A small network was shown many inputs. Here are its activations along a few directions, one row for each input.
Each table varies a few parts of the input and shows all the possible inputs, shuffled.
Descriptions start from the smaller parts, as in this example, which fits no table here: one of 3 separate values, together with either a single point or one of 9 places along a line or (one of 4 places along a line, together with one of 8 places around a ring).
Shared parts are said once, and a part with two or three values counts as separate values.
In the rows, zero is written as 128.

Rows:
x1: [132 122 123 128 138 131 140 122 117 124 122 112 125]
x2: [129 137 149 119 104 133 122 141 131 128 144 129 114]
x3: [119 135 134 124 134 133 132 120 125 141 139 112 130]
x4: [134 125 147 127 127 120 135 132 128 121 130 120 134]
x5: [123 123 140 122 146 119 136 123 128 133 126 112 137]
x6: [136 126 154 116 118 122 125 141 134 122 132 132 123]
x7: [130 136 126 123 161 118 134 119 136 133 116 112 132]
x8: [ 84  91  46 168  94 130  64 126 154 144 125 237 163]
x9: [143 124 132 132 117 130 140 134 113 112 124 123 123]
x10: [129 137 144 130 114 134 131 131 124 128 140 118 126]
x11: [139 135 110 127 152 129 142 118 122 124 111 113 121]
x12: [124 147 122 126 149 131 132 115 132 142 129 111 125]
x13: [142 126 138 123 110 133 130 142 121 111 127 133 111]
What is each input in this table made of?
> either a single point or (one of 3 separate values, together with one of 4 places along a line)
Which other rows does x10 become when the choice among 3 separate values takes its other values? List them by row number.
> x4, x9

Rows:
x14: [109 112  72 148 193 107 104 104 159 141  93 163 178]
x15: [150 120 154 102 210 107 174 111 116 117  91  61 119]
x16: [ 87 144  83 128 127 135  81 114 172 169 148 176 124]
x17: [131 152 238 108 113 108 139 148 145 129 168  80 127]
x18: [152 189 170  88 144 141 141 124 142 151 144  77  93]
x19: [151 106  87 162  92 166 144 130  91  92 116 123 108]
x20: [149  88 174 122  50 131 120 168 111  90 151 178 130]
x21: [176  93  84 137 135 101 151 140 113  78  68 149 124]
x22: [ 72 101 144 132  92 114  77 140 162 168 161 171 167]
x23: [ 81 130  71 164 137 140 116  86 122 170 140 149 164]
x24: [131 160 145 115 159 140 178 108  88 137 140  37 120]
x25: [149 142 113 130  84 146 110 162 115  95 116 173  81]
Changing only one part turns x21 into x25. The same change can be made to x14. Which row results?
> x16
What is each input in this table made of?
> one of 3 separate values, together with one of 4 places along a line

Rows:
x26: [110 167  94 106 203 155 171  74 101 168 126  33 102]
x27: [132 136 112 129  73 160 137 126  84 122 152 130 114]
x28: [161 102 151 120 128 133 167 134  88  98 112 102 125]
x29: [138 147 180 141  90 146 143 137 114 120 168  98 124]
x30: [119 112 148 139 166  82 135 121 139 134 123 118 180]
x31: [154 107  96 134 118 133 162 124  79 102 101 124 122]
x32: [107 105  93 165 157 108 109 103 151 138 114 156 180]
x33: [180 134 161 110 137 123 157 144 121  88 107 111 111]
x34: [140 100 168 132 147  99 140 145 139 103 112  95 140]
x35: [158 118 161 143 131 122 164 131 109  97 122  93 138]
x36: [113 147 107 124 120 136  86 123 172 166 146 185 136]
x37: [132 120  91 131 163 107 102 116 164 135  99 177 152]
x38: [164 159 179 105  98 144 133 150 123 113 154 121  94]
x39: [163 117 168  97 153  98 134 153 152 100  97 118 107]
x40: [153 127 105 161 122 128 151 127  97 106 109 115 145]
x41: [105 192 111 133 204 151 162  76 122 169 133  24 121]
x42: [136 138 187  89 114 121 106 163 156 121 140 126  93]
x43: [ 94 107  79 142  84 163  99 134 109 131 138 171 101]
x44: [114 154 171  96 131 105 106 144 160 151 149 149 136]
x45: [114  92 140 112 164  92 141 118 124 127 116 127 168]
x46: [ 97 133  84 170  80 154  92 133 131 136 145 158 117]
x47: [158 172 124 121  78 148 123 142 117 120 143 146  96]
x48: [ 84 131 106 157 114 139  91 109 158 170 155 160 173]
x49: [122  86  60 146 130 137 129 122 113 109  91 159 116]
x50: [118 148  91 133  87 153  89 143 146 131 128 182  83]
x51: [132 206 109  99 219 146 153  86 132 170 119  50  85]
x52: [138  79 161 105 145 110 146 145 119 100 106 106 124]
x53: [141 124 172 115  84 152 144 137  93 121 158 112 106]
x54: [ 94 139 170 132 121 107 117 130 151 163 167 125 167]
x55: [ 84 105  99 131 112 141  92 110 140 173 150 179 157]
x56: [ 92 113 159 104 121 111 118 127 134 161 159 143 153]
x57: [178 143  99 127 127 124 147 140 110  98  97 140 111]
x58: [146 123  67 141 137 127 114 135 145 105  83 173 106]
x59: [104  84  80 136 160 119 114 101 133 136 110 164 171]
x60: [114 100 175  98 100 132 125 150 128 126 150 113 104]
x61: [140 129 151 107 172  82 129 134 152 121 104 137 152]
x62: [121 105  74 175 127 128 116 128 129 106  95 154 133]
x63: [132 159 121 158  74 152 131 128 106 127 159 119 129]
x64: [112 129 188 128 101 123 117 150 150 129 153 100 121]
Changing only one part turns x36 into x55. The same change can be made to x33. Which row results?
> x28
What is each input in this table made of?
> one of 3 separate values, together with either a single point or (one of 2 separate values, together with one of 6 places around a ring)
Which other rows does x33 become when the choice among 2 separate values takes its other values? List them by row number.
> x38
